[ -7 -66 -50 -13 -32 -14  30] | -13, 30
[ -3 -39 -61 -12   9] | -61, 9
[-51 -75   2  -5   3  19 -27] | -5, 19
[-17 -69  24  40   9] | 24, 40
[-56  -8  37 -20 -62  67 -70] | -20, 67
[ 44  49  61  45 -22] | 61, 61
[-35  53  27  57 -45  40 -68] | 57, 57
---
array([7, 7, 1, 7, 1, 1, 1]) Out: 1, 7

array([ 50, -26, -11,  40,  41]) Out: 41, 50

array([[2, 7, 6, 4, 4, 6],
       [4, 7, 8, 5, 5, 6],
       [3, 7, 8, 5, 5, 6]]) Out: 6, 3

array([[1, 5, 2, 6, 7, 7, 5],
       [1, 6, 5, 6, 5, 6, 5]]) Out: 5, 1

array([430, 342, 680, 903, 182]) Out: 182, 430

array([-26,  18,  25,  17]) Out: 17, -26

array([67, 21, 83, 28]) Out: 28, 67

array([2416, 9164, 8533, 9341, 9087, 8175, 8858]) Out: 8858, 2416

array([2, 3, 4, 4, 7, 6, 2]) Out: 2, 2

array([[-18, -22,  -6,  16, -26, -19],
       [ -7, -19,  -4,   0, -10, -15],
       [-30, -21,   0,  29, -38, -21]]) Out: -19, -30
---
27,-26,-28,-7,-19
-16,-30,-18,-32,-26
-27,-25,-49,-11,-6
→ -32

3,5,6,5,2
4,2,3,0,9
→ 0

-21,41,20,7
-33,11,37,40
→ 37

3,10,1,3
16,82,55,16
7,33,18,7
→ 55

7,2,8,2,0
8,5,9,4,2
6,7,6,6,3
→ 4

15,27,46,75
43,54,31,35
48,44,25,29
→ 31

2,4,4,3,4,6,9
5,6,8,3,3,8,9
6,6,3,7,7,1,8
→ 8

63,103,55,122,108,112
153,152,137,115,179,191
156,84,135,152,217,166
→ 179
---
[[32 23 46 67 60 71 31]
 [55 96 48 48 69 43 19]] => 31

[[-626  706 -599  -42 -647 -515]
 [-654 -394 -637 -548 -667 -154]
 [-662  -10 -622 -605 -651 -225]] => -654

[ 62 194 100 253] => 194

[ 14  30  21  17 -29   7] => 14

[[334 767 203 340 318 333 640]
 [310 347 431 346 368 302 318]
 [339 531 420 471 317 480 450]] => 310

[596 910 467 339 235 346 807] => 346

[-811   10  118  757  675  599 -272] => 10
---
[[ 24 -41 -31  32  26]
 [ 77 -17  29 -20  13]
 [-23  33  40  66 -34]] | 24

[ 67  35  25 -74  16 -32   2] | 16

[74 70 64 71 74] | 71

[ 59 -26 -13  32  34] | 32

[ 66  40 -21  20  59] | 40

[-25  26 -28 -31 -47 -64  -2] | -28

[-28   8  60  18 -61  41  36] | 18

[ 29  62 -71 -26  39 -19 -65] | -19

[[-12 -21  12  18 -32]
 [-63   0 -31  61  33]
 [-32 -20 -22   6 -23]] | -20
---
[62 70 15 -8 20] Out: 70

[[-40  -3  24  59 -16  33]
 [ -4 -36  -5 -11 -32  10]] Out: -3

[ 64 -48 -52 -26] Out: -48

[-57  24 -36  17 -12 -70] Out: 24

[[-52  -7 -37 -22  28 -34]
 [-54 -20 -11  26 -42 -56]] Out: -7

[-42 -26  64  25 -33 -21] Out: -26
---
Input:
[[ 31  17 -19   7  15  12]
 [ 13  66 -10 -18 -33   9]
 [-31 -14  37 -38   7 -20]
 [ 17  -5 -24  43   6  12]
 [ 18 -43   0  10  57 -15]]
Output: -20

Input:
[[10 13  2  3  8 16  9  4  3  4  4  8]
 [20 13  1  3  7 14  6  4  2 14  6  9]
 [25 33  5  4 19 39 20 10  8 16 12 13]
 [23 24  5  5 11 16 17  4  3  6  5 20]
 [79 76  9  6 41 73 32 23 13 70 34 20]
 [25 31  6  7 21 52 25 11 11  8 12 22]
 [ 9 10  1  2  8 24  8  5  5  7  6  5]
 [25 29  5  5 11  9 16  4  1  9  4 19]
 [63 32  3  9 16 33 17 11  4 41 16 32]
 [ 4 14  3  1  6  6  8  2  2  1  2  3]]
Output: 19

Input:
[[ 11  41  20  33   8 -32  29]
 [-43  -3  -9  46 -52 -21 -31]
 [-11   3  23  69  16   3  -9]
 [  3  -6  33 -16  -3  13  30]
 [-40 -18  15 -17   8 -11 -15]]
Output: -9

Input:
[[ -6 -21  39 -16 -18 -31  25  -4 -25 -22 -46  -3]
 [ -9 -25  11 -40   2   3  -7   6   4   1 -29 -56]
 [  3 -19  34  11 -28 -21  29  -2 -19 -27 -23  45]
 [ 12  -3 -31 -15 -40  20 -45  11  -1  24  40  -4]
 [ 14   3  -1  10 -31 -35 -11 -13  -9  -7   5  59]
 [ 25  14   5  27  36  16  -8  51 -11  -5   9  22]]
Output: -4

Input:
[[  3  48  70  -4 -55  -4   4 -33  52  28  -5   3  20 -10  -2  40]
 [  6  27  -8  21 -45 -36  44 -50  54  41   5 -27 -27 -11  -2  15]
 [  3  41  50  -2 -54 -13  15 -37  52  32  -1  -3  10 -10  -2  33]
 [-30  28  13  -2  -9 -19  29 -14  -8   9  13  17  12  13   6   7]
 [ -9  48  62 -26 -16  20  37 -52 -18   3  -2 -24  10 -10  -2  15]
 [  3  21   6  -2  -6 -19  17 -16  -2   9   5  16  10  -1 -23 -10]
 [ -7  16 -12 -21   0  76  20 -37  46   9  10  -3  13 -16  -2  14]
 [ -7  27  10 -22  -5  62  26 -39  40   8   5  -3  10 -12  -2  15]
 [  3  28  13   8 -50 -21  27 -39  53  36   5 -13  -8 -10  -2  21]
 [  3  28 -27 -31 -16 -68  14 -37 -44 -33   5 -67   9   8 -19  -5]
 [  5  28  13  10 -49 -23  29 -40  53  37   5 -15  -9 -10  -2  21]
 [-22  28  13  -2  -2 -19  34 -18  -4   4  21   8  19  24   3   4]]
Output: -5

Input:
[[-28  27  20 -19  27  21  38 -29 -19  -8  19 -18 -50 -38   1]
 [ 14  -6 -12  21  -1 -21 -35  22  13  31 -22 -25  -7  -5   5]
 [ 16 -10  17  20   9  12   7  27  43  38 -22 -22 -17 -14   9]
 [-29  20 -19   6  -7 -27  12  15 -32   6  12  25   2   8  -2]
 [ 21  12   1 -20  11  -3 -26 -11  10 -12 -34  -3  12  17  -1]
 [ 24  -7  12   1  -3   3   0  15  30  15 -22  -2  16  23   4]
 [ 32 -20   1 -16   1   6 -65 -19  28 -17 -41 -26  18  11   5]
 [ 10  10  21 -13  28   5 -24   1  28   9 -33 -28 -25  -2  24]
 [-13   9 -55  19 -32 -40 -60  11 -37 -22   2  -1  29   0   1]
 [ -4   1  10   1  -5  12  58  10  16   8  25  28   9  15  -8]
 [ -9 -13  30   2   8  49  29  -9  29   8  20 -10 -42 -25  -1]]
Output: 1
